A small network was shown many inputs. Here are its activations along a few directions, one row for each input.
Each table varies a few parts of the input and shows all the possible inputs, shuffled.
Descriptions start from the smaller parts, as in this example, which fits no table here: one of 4 places along a line, together with either a single point or one of 11 places around a ring or (one of 3 separate values, together with one of 5 places around a ring).
Shared parts are said once, and a part with two or three values counts as separate values.

Other details of the inputs vary at random and push rows far along two fixed directions, the same in every table; ignore that.

A family of inputs:
R1: 88  191  -227  488  -291  -353  -11  -146  -527  -258  -276  -196  -146  -683  45  206
R2: 95  -11  179  5  359  -447  -96  -281  -72  -291  -238  -387  -103  -283  209  40
R3: -19  66  393  -289  264  -13  22  -316  492  35  -36  -303  -103  525  143  -218
R4: 170  -275  -217  175  -379  511  95  668  -2  419  321  689  205  -14  -195  -96
R5: -285  370  490  -59  -101  -435  51  -759  60  -464  -351  -671  -210  137  433  -102
R6: 82  -37  342  -137  -51  194  120  -11  337  227  70  55  -49  464  50  -320
R7: 149  262  67  -245  78  283  16  -3  339  386  -123  171  201  211  -153  -167
R8: -112  245  -302  391  -290  -357  -45  -199  -563  -354  -243  -200  -48  -627  67  297
R9: -137  -186  -241  40  -391  446  35  514  -189  189  338  676  316  -59  -116  72
R10: -183  -258  -32  -66  4  39  -6  115  -145  -108  320  149  21  142  34  95
R11: -26  -497  -580  -86  265  398  -125  806  -139  213  525  665  258  -92  -323  256
R12: 156  133  377  -387  329  -37  -32  -279  220  173  -193  -92  51  261  -82  -189
R13: -47  93  -446  126  -180  179  -41  242  -230  86  33  279  122  -275  -208  207
R14: 21  141  125  -92  -180  314  74  74  361  249  -35  173  152  216  6  -188
R15: -231  120  -446  597  -560  -208  3  22  -452  -422  -115  -173  -152  -634  121  325
R16: -33  -245  -343  -98  58  223  -56  410  -306  168  314  482  211  -30  -351  192
R17: 73  -340  -261  139  -416  577  69  748  -181  369  423  865  277  -97  -220  -3
R18: 280  -87  473  -585  651  125  -46  -45  641  380  -58  54  187  490  24  -363
R19: 172  0  -272  485  -72  -469  -15  -105  -421  -248  -193  -393  -302  -513  -78  200
R20: 18  -141  370  -362  -14  454  99  168  316  352  262  417  137  570  -40  -327
R21: -170  69  315  -393  254  28  -22  -295  405  -27  7  -207  -44  523  140  -128
R22: -39  63  409  -572  583  -113  -111  -287  334  -18  -132  -131  219  289  165  -126
R23: 117  261  280  -378  366  -24  -19  -341  423  182  -250  -280  6  365  -99  -165
R24: 27  -27  560  -368  248  -25  19  -319  347  30  -9  -156  -47  480  186  -272
R25: -123  155  37  305  -225  -238  89  -272  -17  -292  -132  -456  -306  -42  182  11
R26: 100  -388  -131  216  -59  54  41  302  -97  48  326  141  -140  46  -52  2
R27: -306  -28  -449  594  -455  -261  39  23  -518  -507  64  -262  -339  -448  99  346
R28: 197  545  357  95  -1  -469  19  -691  137  -133  -657  -655  -171  -178  236  -169
R29: -58  -69  -400  -6  69  83  -72  217  -198  35  119  142  27  -103  -295  234
R30: 24  -125  -424  467  139  -460  -96  40  -355  -420  -81  -396  -231  -639  73  350
Description of these inputs: one of 5 places around a ring, together with one of 6 places around a ring.
- Changing only the place on the ring of 5 turns R25 into R27. The same change can be made to R3. Which row results? => R21
- Which other rows does R2 become when the place on the ring of 6 takes its other values? List them by row number. => R1, R12, R17, R20, R24
- Which other rows does R26 become when the place on the ring of 6 takes its other values? List them by row number. => R4, R6, R18, R19, R28

A family of inputs:
R31: 74  -65  -309  126  -71  -51  -55  309  -528  32  98  357  209  -436  -132  161
R32: 22  350  161  -370  77  207  30  -295  249  294  5  70  79  461  -35  -145
R33: 104  41  85  -275  -9  424  27  27  15  466  246  520  209  414  -175  -121
R34: 115  223  252  -435  284  44  -27  -213  88  343  -162  120  235  314  -174  -185
R35: -130  13  -242  204  -212  54  19  145  -359  -240  -82  -32  -374  -340  -283  206
R36: 74  -99  -807  559  -175  67  -72  579  -398  46  94  283  31  -674  -257  326
R37: -107  -235  -230  379  -24  -400  2  24  -610  -517  211  -141  -182  -488  149  301
R38: -96  -512  -283  120  -214  251  37  600  -381  24  613  635  74  -21  -56  115
R39: -119  133  209  242  -46  -444  19  -436  109  -457  -298  -622  -324  -165  541  -68
R40: -224  144  -84  35  -141  150  -74  32  -64  -236  -223  -93  -235  -276  -105  139
R41: 46  -356  -39  -150  291  376  -31  472  256  259  364  430  151  195  21  -89
R42: -228  -4  91  -49  -344  160  87  87  83  11  13  164  282  103  83  -32
R43: 72  179  -206  332  -4  -308  -55  -71  -180  -159  -367  -219  -15  -597  168  100
R44: 106  -23  15  -187  319  -10  -100  41  405  105  -138  -132  93  75  -76  14
R45: 93  -102  396  -205  131  107  59  -137  339  186  76  -7  -132  534  72  -322
R46: 29  -130  -124  117  91  -437  -125  -185  -401  -267  -125  -327  -100  -293  -94  233
R47: 86  -506  -103  114  -133  295  77  584  -76  169  495  554  3  60  -20  -49
R48: 250  339  268  -20  200  -320  -12  -461  45  59  -503  -408  -91  -60  42  -170
R49: -46  -68  -194  235  171  -80  -19  33  61  -212  53  -238  -179  -133  99  107
R50: -67  -353  -292  210  71  -61  -13  217  -487  -118  401  155  -108  -87  -155  206
R51: 75  535  292  -115  73  5  -33  -506  537  76  -355  -307  -61  205  263  -194
R52: 35  409  468  -56  -179  -249  158  -573  440  -67  -441  -646  -171  310  133  -292
R53: 34  154  73  47  -143  -18  -15  -135  -231  6  54  172  76  -113  150  36
R54: -38  188  -108  -284  -12  535  -16  157  240  385  223  481  289  357  -80  -11
R55: 33  48  -29  -429  235  360  -47  246  162  366  40  532  482  159  -120  -88
R56: -198  -138  -76  61  171  -138  -49  -40  -134  -308  131  -108  1  -138  201  158
R57: -128  180  -311  399  -314  -176  -36  -122  -414  -294  -42  -14  -24  -509  246  274
R58: -234  -26  -217  301  -184  -332  29  -145  -315  -363  111  -322  -362  -88  83  223
R59: 35  -20  147  -513  399  9  -87  -119  298  182  -10  -85  159  391  -235  -41
R60: -244  60  163  -349  110  196  -29  -94  399  32  132  -4  58  537  131  -126
R61: -36  381  90  -438  304  118  -68  -144  352  243  -218  60  310  280  -74  -99
R62: 124  256  291  -235  73  242  17  -184  491  287  -124  143  163  226  248  -281
R63: 140  10  305  -1  -270  100  141  -113  186  148  -113  -63  20  305  -65  -271
R64: -302  147  176  91  -48  -439  -39  -509  -48  -546  -209  -571  -207  -94  513  14
R65: -20  -80  -117  245  -97  -159  77  -10  -17  -131  89  -242  -365  35  63  21
R66: 222  -295  -218  313  52  -261  -94  150  -320  -90  -18  -163  -133  -353  -185  212
R67: -114  -44  66  -263  -237  402  144  201  217  366  219  341  240  529  -295  -92
R68: 166  435  255  268  -110  -432  9  -718  -61  -149  -416  -565  -326  -156  260  -118
R69: 102  -84  419  -585  395  -39  -77  -127  253  120  -48  54  296  292  -18  -130
R70: -66  124  169  -438  388  -94  -134  -280  416  -48  -219  -254  187  277  -22  11
R71: -28  -353  -183  21  -247  474  22  677  -393  75  281  673  -17  -340  -318  98
R72: -95  279  264  307  -379  -391  85  -440  116  -375  -467  -641  -108  -279  392  -113
R73: -185  211  466  -424  110  208  -27  -222  331  -88  -359  -74  -71  70  85  -192
R74: 282  67  -117  -262  248  350  44  274  256  534  27  363  191  229  -352  -167
R75: -114  125  143  176  -186  -225  -28  -322  -366  -381  -377  -372  -454  -400  -59  109
R76: 103  -440  -437  229  40  35  -92  561  -171  12  174  273  130  -455  -129  244
R77: -150  244  305  209  -392  -456  50  -618  -213  -319  -390  -607  -146  -18  166  -19
R78: 90  -21  209  -285  418  106  59  -62  398  199  108  -134  -96  453  -31  -196
R79: -208  -231  -485  210  69  61  -74  301  -260  -208  352  109  -14  -136  -56  288
R80: 73  -234  -134  449  33  -332  27  108  -395  -352  121  -192  -256  -471  178  164
R81: 201  -40  179  -386  418  10  -44  -60  458  269  -102  -137  49  318  -195  -150
R82: -246  90  -57  11  -361  188  48  112  112  28  17  77  206  198  -49  44
R83: 215  -467  -274  228  30  -44  -62  543  -298  45  238  299  84  -435  -186  197
R84: 255  -218  -317  295  -293  360  37  559  -297  300  394  680  130  -259  -91  28
R85: -136  -100  -419  595  -265  -233  25  98  -215  -443  70  -290  -368  -378  187  224
R86: 161  238  -181  253  -166  -52  60  -142  -45  54  -53  -121  -209  -121  3  26
R87: -107  -4  85  -277  336  -53  13  -169  127  -23  159  -144  -75  378  -48  -11
R88: 132  -108  384  -240  414  55  31  -134  300  219  81  -61  -78  440  4  -237
R89: 46  232  -212  -80  126  -72  -6  -57  -164  98  -108  -10  75  -58  -212  100
R90: -50  -497  -498  -20  63  171  -124  633  -236  62  372  549  318  -270  -247  283
R91: -75  -373  6  -205  -8  346  1  309  -33  281  491  516  63  510  -176  -98
R92: -23  187  268  -160  -189  254  108  -35  597  199  -153  -50  168  409  25  -242
R93: 314  190  360  -336  272  62  3  -41  274  327  -221  135  246  130  16  -311
R94: 22  114  217  460  -487  -430  131  -268  -167  -371  -290  -451  -148  -388  244  -57
R95: -116  -107  27  229  -475  -46  88  108  -332  -146  80  102  119  -167  40  54
- What do these inputs look like to the network? => one of 5 places around a ring, together with either a single point or (one of 2 separate values, together with one of 6 places around a ring)
- Changing only the place on the ring of 5 turns R83 into R81. The same change can be made to R38. Which row results? => R58
- Which other rows does R64 become when the choice among 2 separate values takes its other values? List them by row number. => R39
- Which other rows does R48 become when the choice among 2 separate values takes its other values? List them by row number. => R34
- Which other rows agree with R54 in the place on the ring of 5? List them by row number. => R36, R40, R44, R49, R51, R60, R61, R70, R79, R82, R85, R92
- A walk changes only the place on the ring of 5. It starts at R92 and steps to R52. List the rest of the walk in order. => R63, R94, R72
